These are the activations of a small network on made-up records, seen along a few directions, one row for each record.
After each row come some of the record's fields: Vuni, Git, Taman, Tos.
A field that a record lacks is written none.
Other fields move the rows too, some of them a lot.
Strong random noise was added to every row along 3 fixed directions; ignore it. To show where, here is one row again and again, with new noise each time:
177	8	145	396	138	54	-59	-286	-120	8	-304	-378	45	-61	208	-126	213	-66	-124	265	68	4	239	-12
-192	274	-55	55	312	-81	92	-94	-89	-51	182	123	217	227	-83	-41	39	15	50	283	-249	227	-116	-196
-496	71	89	53	27	-289	-110	-293	-144	47	-110	-190	421	-272	231	-198	3	-443	120	103	59	247	65	-339
-71	-93	-145	4	-95	-310	-24	-45	-102	50	79	387	-195	178	42	191	-283	-233	171	-276	106	49	276	-101
235	-25	-75	207	75	-65	26	-72	-89	4	-15	176	-253	271	13	144	-68	18	4	-22	20	-25	258	36

-62	59	95	141	-181	-21	-319	-178	15	209	-42	-78	14	-154	163	-70	81	-118	-65	-80	250	-39	240	-79
(Vuni none; Git none; Taman g3; Tos s2)
618	131	121	93	-216	579	-327	149	292	125	-130	-315	-308	-150	73	-30	332	340	-191	114	58	-260	3	175
(Vuni none; Git none; Taman g2; Tos s2)
-222	207	-8	-6	-176	11	-268	-289	-53	246	65	-153	62	-235	122	-166	213	-1	27	115	99	-60	56	-92
(Vuni e1; Git c2; Taman g4; Tos s2)
-155	97	-120	-168	57	-16	-41	136	-52	-82	242	174	-12	219	-214	139	-135	138	22	6	-92	59	-147	-111
(Vuni e3; Git c3; Taman g2; Tos s2)
-452	-200	-126	-200	311	-278	377	65	-113	-167	30	227	186	23	-95	-103	-351	-197	242	23	-228	347	-196	-116
(Vuni none; Git none; Taman g1; Tos s1)
100	-146	-192	-119	19	-140	125	152	-84	-80	200	278	-203	330	-125	195	-194	-38	192	-182	-124	-29	11	8
(Vuni e1; Git c1; Taman g1; Tos s1)
292	32	60	197	195	168	126	-46	-22	40	-9	-190	-92	166	-48	11	142	290	-143	211	-169	-45	82	219
(Vuni e1; Git c1; Taman g4; Tos s1)
404	-17	14	251	162	-41	135	2	-61	-110	-171	-104	-101	152	-47	113	-46	130	-105	81	20	-104	141	194
(Vuni e2; Git c3; Taman g2; Tos s1)
-110	120	151	131	-222	226	-382	-54	65	102	-189	-455	207	-374	250	-237	269	-184	46	-89	269	-46	19	-18
(Vuni none; Git none; Taman g2; Tos s2)
-11	-226	10	180	105	-163	135	-169	-163	-69	-306	12	-14	-99	166	-44	-123	-126	-21	12	135	106	118	91
(Vuni none; Git none; Taman g3; Tos s1)
-495	166	-114	-85	-123	-419	-190	-379	-138	179	495	431	73	101	-87	-3	-118	-149	64	-114	152	83	-12	-178
(Vuni e1; Git c2; Taman g1; Tos s2)
25	302	203	91	120	295	-63	-119	190	-54	-18	-350	337	-194	4	-312	355	154	-171	478	-58	-20	-267	-114
(Vuni none; Git none; Taman g2; Tos s2)
29	132	112	153	-269	114	-330	-289	33	54	18	-106	15	-155	222	-125	221	-14	-155	-18	295	-129	39	-40
(Vuni none; Git none; Taman g2; Tos s2)
732	-152	-25	70	45	481	244	482	118	-50	-124	34	-519	233	-246	290	-30	392	-88	-68	-191	-237	94	334
(Vuni e2; Git c1; Taman g4; Tos s2)
-18	-69	103	-89	-587	5	-548	-62	117	139	-140	-355	-44	-374	305	-17	40	-178	-52	-379	413	-300	153	37
(Vuni e3; Git c3; Taman g2; Tos s1)
-54	124	-11	79	39	-188	-119	-187	-94	54	187	208	-127	224	-67	58	-29	176	-116	42	44	-64	120	55
(Vuni e3; Git c3; Taman g1; Tos s1)
395	-147	-92	168	-112	74	55	97	35	83	-103	-20	-363	5	62	116	-70	44	-9	-127	166	-83	243	205
(Vuni none; Git none; Taman g4; Tos s2)
579	-372	53	262	-356	90	-77	137	52	135	-294	98	-676	-52	138	282	-110	-49	-69	-507	315	-311	444	377
(Vuni none; Git none; Taman g3; Tos s1)
103	8	161	356	-107	189	-162	-243	-88	142	-340	-400	-43	-215	216	-179	300	-32	-160	92	226	-88	262	88
(Vuni none; Git none; Taman g4; Tos s2)
-84	-104	-63	183	63	-122	141	-271	-147	-2	-76	56	20	8	111	-30	-123	-74	26	63	38	137	100	56
(Vuni none; Git none; Taman g4; Tos s1)
-13	-223	-119	-2	14	-63	166	-70	-217	-101	7	135	-53	253	-9	111	-169	24	34	-112	-47	-38	145	109
(Vuni e1; Git c1; Taman g1; Tos s1)
248	54	-175	-164	56	227	-7	253	88	48	308	286	-174	389	-220	181	11	281	0	-18	-190	-171	-88	89
(Vuni e1; Git c1; Taman g1; Tos s2)
283	216	39	61	313	478	-34	232	158	-107	32	-288	72	49	-140	-147	428	236	-160	518	-342	-67	-291	56
(Vuni none; Git none; Taman g1; Tos s2)
-102	290	124	80	-105	107	-202	-320	49	60	5	-207	229	-238	203	-209	226	5	-99	205	56	29	-154	-96
(Vuni none; Git none; Taman g2; Tos s1)
-448	106	-250	-373	259	-206	232	199	-171	-156	453	504	206	395	-278	77	-217	-40	308	3	-442	223	-306	-183
(Vuni e1; Git c1; Taman g1; Tos s1)
79	-130	-20	1	-157	80	18	86	2	-55	-7	-126	-33	-29	34	46	-74	-42	-15	-127	149	-149	-27	0
(Vuni e3; Git c3; Taman g2; Tos s2)
-218	109	-13	41	125	-84	198	23	16	-56	38	-135	306	-166	-17	-45	-54	-41	-14	146	-50	117	-72	-173
(Vuni e2; Git c3; Taman g4; Tos s2)
-235	423	-95	-354	336	5	105	262	134	-175	463	421	311	382	-445	116	-60	334	65	256	-560	253	-451	-189
(Vuni e2; Git c1; Taman g2; Tos s1)
202	-31	-66	-292	-174	402	-146	524	308	15	41	139	-97	-95	-91	152	-37	42	92	-295	-76	-120	-311	17
(Vuni none; Git none; Taman g2; Tos s2)
-342	307	-169	-247	245	-114	25	80	-97	-75	355	271	90	165	-169	54	-38	138	114	213	-124	287	-330	-206
(Vuni e1; Git c2; Taman g2; Tos s2)
54	-102	-132	-148	-156	-219	102	76	28	-56	-4	256	-139	32	-17	177	-342	-58	104	-282	129	18	49	-16
(Vuni e2; Git c2; Taman g2; Tos s1)
-66	-204	59	90	9	-287	148	-169	-86	-114	-255	-255	135	-128	76	-98	-139	-247	44	14	152	28	184	8
(Vuni e2; Git c3; Taman g1; Tos s1)
-124	-373	63	209	-24	-471	8	-488	-282	-28	-359	0	-21	-35	206	-117	-204	-394	77	-172	388	115	561	125
(Vuni none; Git none; Taman g1; Tos s1)
-80	42	-230	-116	192	-84	304	-6	-62	-1	92	400	-66	317	-175	33	-167	101	216	-33	-200	132	-70	24
(Vuni none; Git none; Taman g4; Tos s1)
-246	294	37	-156	4	94	-22	30	91	49	248	135	254	-67	-145	-79	159	-43	5	60	-133	95	-385	-129
(Vuni none; Git none; Taman g2; Tos s2)
40	239	-2	-19	99	-18	12	-185	60	81	320	232	17	364	-198	156	44	281	-68	113	-163	-70	3	101
(Vuni e3; Git c1; Taman g1; Tos s1)
194	-16	109	-10	-60	231	-168	22	124	97	-97	-121	-52	-86	-22	-75	171	7	-59	69	11	-133	33	4
(Vuni none; Git none; Taman g1; Tos s2)
-409	-148	93	-135	-345	-144	-151	-109	10	119	-241	-373	205	-505	288	-19	-55	-387	77	-185	118	-45	185	-196
(Vuni e3; Git c1; Taman g4; Tos s1)
111	124	56	245	102	-64	128	-275	-107	-28	-29	70	-33	73	44	-81	56	36	-70	190	39	-26	57	87
(Vuni none; Git none; Taman g3; Tos s1)
-137	53	160	-37	201	275	54	165	137	-14	-149	-338	316	-295	-19	-314	172	-17	7	248	-139	63	-349	-96
(Vuni none; Git none; Taman g1; Tos s2)
-473	294	-118	-223	-125	-460	-119	-239	-52	62	351	337	176	190	-13	48	-98	-105	84	-38	31	68	67	-202
(Vuni e3; Git c1; Taman g3; Tos s1)
106	-165	66	212	340	-67	276	56	-150	-162	-255	-245	5	-80	79	-131	-44	-35	-40	184	-49	11	-68	94
(Vuni e1; Git c2; Taman g1; Tos s1)
-142	22	-44	-195	-83	-111	-3	74	196	17	233	172	98	10	-60	-32	-106	-105	102	-62	40	33	-84	-167
(Vuni none; Git none; Taman g1; Tos s2)
317	-74	-81	-81	188	338	314	558	86	-218	-44	38	-198	210	-202	127	4	150	61	-1	-362	22	-302	151
(Vuni none; Git none; Taman g2; Tos s1)
27	-8	-9	-5	-22	20	-131	-61	35	126	-90	-68	-110	-195	155	31	-13	216	25	-10	83	-53	-9	11
(Vuni e1; Git c2; Taman g4; Tos s1)

Which values does each new row have?
351	127	146	200	130	364	-143	33	147	6	-54	-275	-23	-97	-15	-147	404	257	-306	395	-59	-141	-104	110
(Vuni none; Git none; Taman g1; Tos s2)
-200	-65	101	216	-16	-71	-75	-257	-127	33	-307	-333	261	-198	300	-211	87	-283	72	21	184	43	199	-63
(Vuni none; Git none; Taman g3; Tos s1)
-84	94	32	22	-54	80	-61	-128	10	39	83	155	-2	151	-29	-62	114	81	14	-42	-9	-111	17	0
(Vuni none; Git none; Taman g1; Tos s1)
155	7	-72	-6	-95	-72	-163	-115	13	137	175	429	-412	205	-102	160	-27	315	-75	-151	125	-231	125	187
(Vuni e1; Git c2; Taman g1; Tos s1)
-445	17	-4	-95	142	-54	37	-151	-129	-54	65	-29	467	-23	31	-152	19	-104	99	141	-186	127	-172	-158
(Vuni e1; Git c1; Taman g1; Tos s1)
-642	-110	102	-210	138	-231	-19	-123	-35	-102	-125	-208	601	-355	137	-303	-49	-347	126	180	-85	390	-292	-264
(Vuni none; Git none; Taman g1; Tos s1)
444	461	-33	48	335	544	81	251	225	-121	169	-86	27	330	-294	22	482	535	-259	426	-307	-20	-327	151
(Vuni none; Git none; Taman g2; Tos s2)
-177	39	8	-62	219	-136	70	-7	21	-56	104	180	61	118	-115	-87	-104	-13	109	81	-169	143	-141	-149
(Vuni none; Git none; Taman g1; Tos s1)
-14	-213	100	-122	-262	213	-202	313	130	-47	-274	-178	-12	-283	138	15	-37	-145	104	-327	37	15	-57	-27
(Vuni none; Git none; Taman g2; Tos s1)
75	52	36	-23	-485	0	-420	-43	240	126	221	127	-214	-76	183	109	24	-25	-26	-404	280	-213	136	-34
(Vuni none; Git none; Taman g2; Tos s1)
205	-255	87	348	385	238	258	-134	-125	-103	-489	-548	107	-66	134	-203	270	62	-252	385	-183	46	103	164
(Vuni none; Git none; Taman g1; Tos s1)
451	17	-79	141	-2	375	-127	136	99	20	56	-7	-219	198	-57	156	270	252	-230	88	-64	-149	13	229
(Vuni none; Git none; Taman g2; Tos s2)
-353	27	82	88	278	-305	172	-318	-169	-34	-72	-180	408	-91	-28	-170	-52	-168	-47	210	-69	146	-17	-97
(Vuni e2; Git c3; Taman g1; Tos s1)
-210	-342	-101	-90	127	-327	334	104	-139	-108	-47	293	5	90	-5	46	-467	-272	216	-212	84	241	59	-129
(Vuni none; Git none; Taman g1; Tos s2)
111	-246	20	-6	-258	-52	36	28	72	58	-164	-61	-163	-163	82	96	-162	-208	86	-261	183	-1	279	-39
(Vuni none; Git none; Taman g4; Tos s2)
608	-337	-128	168	223	145	467	172	-91	-223	-211	85	-486	433	-81	124	-127	243	-37	36	-127	-90	200	404
(Vuni none; Git none; Taman g1; Tos s1)
7	-16	-83	130	58	-143	41	-18	-80	-90	204	141	-138	315	-94	134	-189	120	-26	-85	37	-84	87	66
(Vuni e3; Git c3; Taman g1; Tos s1)
25	82	301	484	309	179	92	-286	-77	-152	-293	-733	344	-158	260	-376	494	23	-284	545	-36	3	-19	24
(Vuni none; Git none; Taman g1; Tos s1)
-185	-276	159	172	154	-29	157	-108	-173	-72	-454	-468	269	-375	243	-213	-11	-371	16	177	-54	211	29	-111
(Vuni none; Git none; Taman g1; Tos s1)
-34	-160	37	78	101	-171	298	-151	-190	-88	-249	-79	136	-73	74	19	-124	-96	29	2	-4	121	147	52
(Vuni e2; Git c1; Taman g4; Tos s1)
-43	494	1	-99	216	209	1	116	214	-23	404	109	241	90	-281	-2	306	227	-117	364	-357	110	-443	-82
(Vuni none; Git none; Taman g2; Tos s2)
106	-47	-108	-163	-194	38	-179	240	152	114	191	336	-238	40	-49	172	-82	-84	16	-223	26	-141	13	-5
(Vuni none; Git none; Taman g1; Tos s2)
